A small network was shown many inputs. Here are its activations along a few directions, one row for each input.
Each table varies a few parts of the input and shows all the possible inputs, shuffled.
A made-up example of a description, with smaller parts first: line(4) and (point or line(11) or (values(3) and ring(5))).
Shared parts are said once, and a part with two or three values counts as separate values.

Other details of the inputs shift rows strongly along two fixed directions, in all tables alike. That doesn't count.

A family of inputs:
x1: 28,-21,-29,42,-36,1,-8,-40,-56,37,12
x2: 10,12,-33,36,-16,10,2,-21,-38,41,32
x3: 0,33,18,16,22,-5,-12,-5,-18,-31,-49
x4: -5,-19,29,-51,11,9,6,31,41,-33,1
x5: -11,64,14,28,27,3,-11,12,-1,-23,-31
x6: -6,-4,10,-30,21,3,14,42,61,-29,20
x7: -10,1,27,-40,0,14,21,39,52,-23,9
x8: -8,-5,25,-46,18,12,22,36,46,-26,9
x9: 6,-59,-27,-39,-48,15,34,9,27,44,81
x10: -14,39,4,29,28,-26,-27,-1,-3,-23,-59
x11: -7,3,-28,23,2,-17,-21,-35,-38,38,8
x12: -29,54,9,7,42,-8,-15,4,-1,1,-46
x13: 20,-93,-8,-39,-69,7,28,-8,7,35,55
x14: -1,-3,27,-44,19,17,24,36,42,-33,12
x15: -3,2,30,-37,2,19,23,40,47,-31,12
x16: -26,69,-1,33,31,-12,-21,8,16,-11,-41
x17: 1,-19,19,-27,15,10,0,43,50,-40,14
x18: -6,48,11,22,40,0,-31,13,-9,-27,-42
x19: 11,-25,-14,20,-39,-6,0,-53,-52,45,-1
x20: -10,62,17,21,26,3,-6,6,-2,-19,-32
x21: 26,-21,-14,29,-37,1,0,-52,-56,27,10
x22: 14,-20,-33,40,-35,-18,-11,-48,-40,40,5
x23: 6,-1,26,-37,18,18,24,38,42,-39,19
x24: 0,14,-35,40,-13,2,-1,-26,-29,40,29
x25: -32,60,9,14,23,-5,-16,6,5,4,-46
x26: 19,-23,35,-21,-13,12,10,37,41,-54,-9
x27: -14,-6,12,-44,18,4,16,45,58,-16,8
x28: -1,35,17,22,24,-5,-17,1,-17,-36,-47
x29: -2,-18,15,-34,15,0,-2,39,55,-35,12
x30: 13,-84,-9,-46,-46,5,29,-3,5,24,54
x31: 12,3,-13,14,1,5,-9,-39,-48,18,15
x32: -3,33,10,43,12,-15,-27,1,-2,-22,-64
x33: 7,15,-18,23,7,8,4,-26,-39,20,26
x34: 21,-65,-2,-46,-26,22,24,-5,2,8,64
x35: 26,-79,-3,-42,-42,16,36,-8,-4,5,59
x36: -18,33,10,23,7,-23,-26,-1,0,-2,-79
x37: -1,-11,-30,28,-16,-23,-10,-39,-42,37,1
x38: -9,36,7,33,28,-16,-24,4,-7,-27,-54
x39: 19,-81,-4,-45,-44,10,34,-8,1,15,55
x40: -11,-21,16,-49,11,-1,1,41,52,-23,0
x41: -5,46,18,17,37,1,-26,3,-14,-32,-36
x42: 11,-27,40,-35,-15,11,15,29,41,-45,-17
x43: 8,13,-28,29,7,8,0,-20,-38,30,25
x44: -10,14,-37,30,-16,-8,-3,-29,-23,52,24
x45: 7,-21,-31,36,-38,-21,-10,-45,-39,48,0
x46: -1,14,-30,35,10,-1,-2,-25,-31,32,23
x47: -11,16,-31,25,9,-12,-6,-29,-28,44,17
x48: -3,-13,-30,17,-16,-19,-8,-38,-44,44,-6
x49: -25,39,12,4,34,-14,-31,-3,-11,-3,-53
x50: 14,-23,21,-26,1,10,10,46,38,-48,0
Each input here is: line(5) and ring(10).
The inputs of x21 and x20 match in every part but the line(5) part. If x1 is changed in the same way as x21 into x20, which row does it become?
Answer: x2
The inputs of x18 and x43 match in every part but the line(5) part. If x29 is changed in the same way as x18 into x43, which row does it become?
Answer: x6
Start at x25 and move only the line(5) part, one step at a time. The first step leads to x12. Which rows follow, in order?
Answer: x49, x30, x13

A family of inputs:
x51: 11,-27,20,-61,6,25,19,18,14,-18,41
x52: -6,32,-42,74,-25,-23,-13,-54,-57,58,-9
x53: 33,-48,24,-16,-35,16,10,24,36,-38,16
x54: -8,-49,0,-31,-19,-12,4,19,32,4,-8
x55: -2,32,-67,79,22,-30,-35,-47,-59,53,17
x56: 16,-60,-10,-37,-24,13,29,-49,-41,31,57
x57: -38,41,3,-13,37,-5,-17,6,7,7,-23
x58: -3,-16,-1,-23,-24,8,38,42,55,-7,38
x59: -31,85,-1,38,43,-2,-17,6,4,6,-46
x60: -4,-72,-21,-51,-37,0,34,-26,-1,57,76
x61: -13,31,8,32,2,-17,-25,20,25,-13,-56
x62: 2,49,14,23,26,18,0,-2,-16,-13,-12
x63: -31,16,2,-8,18,-27,-11,-9,0,10,-51
x64: -14,20,-10,-11,13,10,-4,9,10,24,24
x65: 20,-7,-28,41,-22,-19,-27,-76,-95,49,-20
x66: 10,4,15,23,-2,-1,-25,-5,-17,-24,-50
x67: 27,-34,24,-15,-35,17,26,27,35,-39,29
x68: -8,40,34,-21,48,30,-6,33,23,-50,-19
x69: -25,32,29,6,16,-23,-34,45,50,-44,-82
x70: 23,-62,-18,-20,-30,5,20,-56,-52,38,34
x71: 32,-43,-6,-16,12,11,13,37,28,-43,63
x72: 7,35,31,6,10,8,21,36,20,-47,-19
What is each input in this table made of?
Answer: values(2) and (point or ring(10))
The inputs of x63 and x70 match in every part but the values(2) part. If x60 is changed in the same way as x63 into x70, which row does it become?
Answer: x56
Change only the values(2) part in x69. List by row number the other rows that result.
Answer: x66
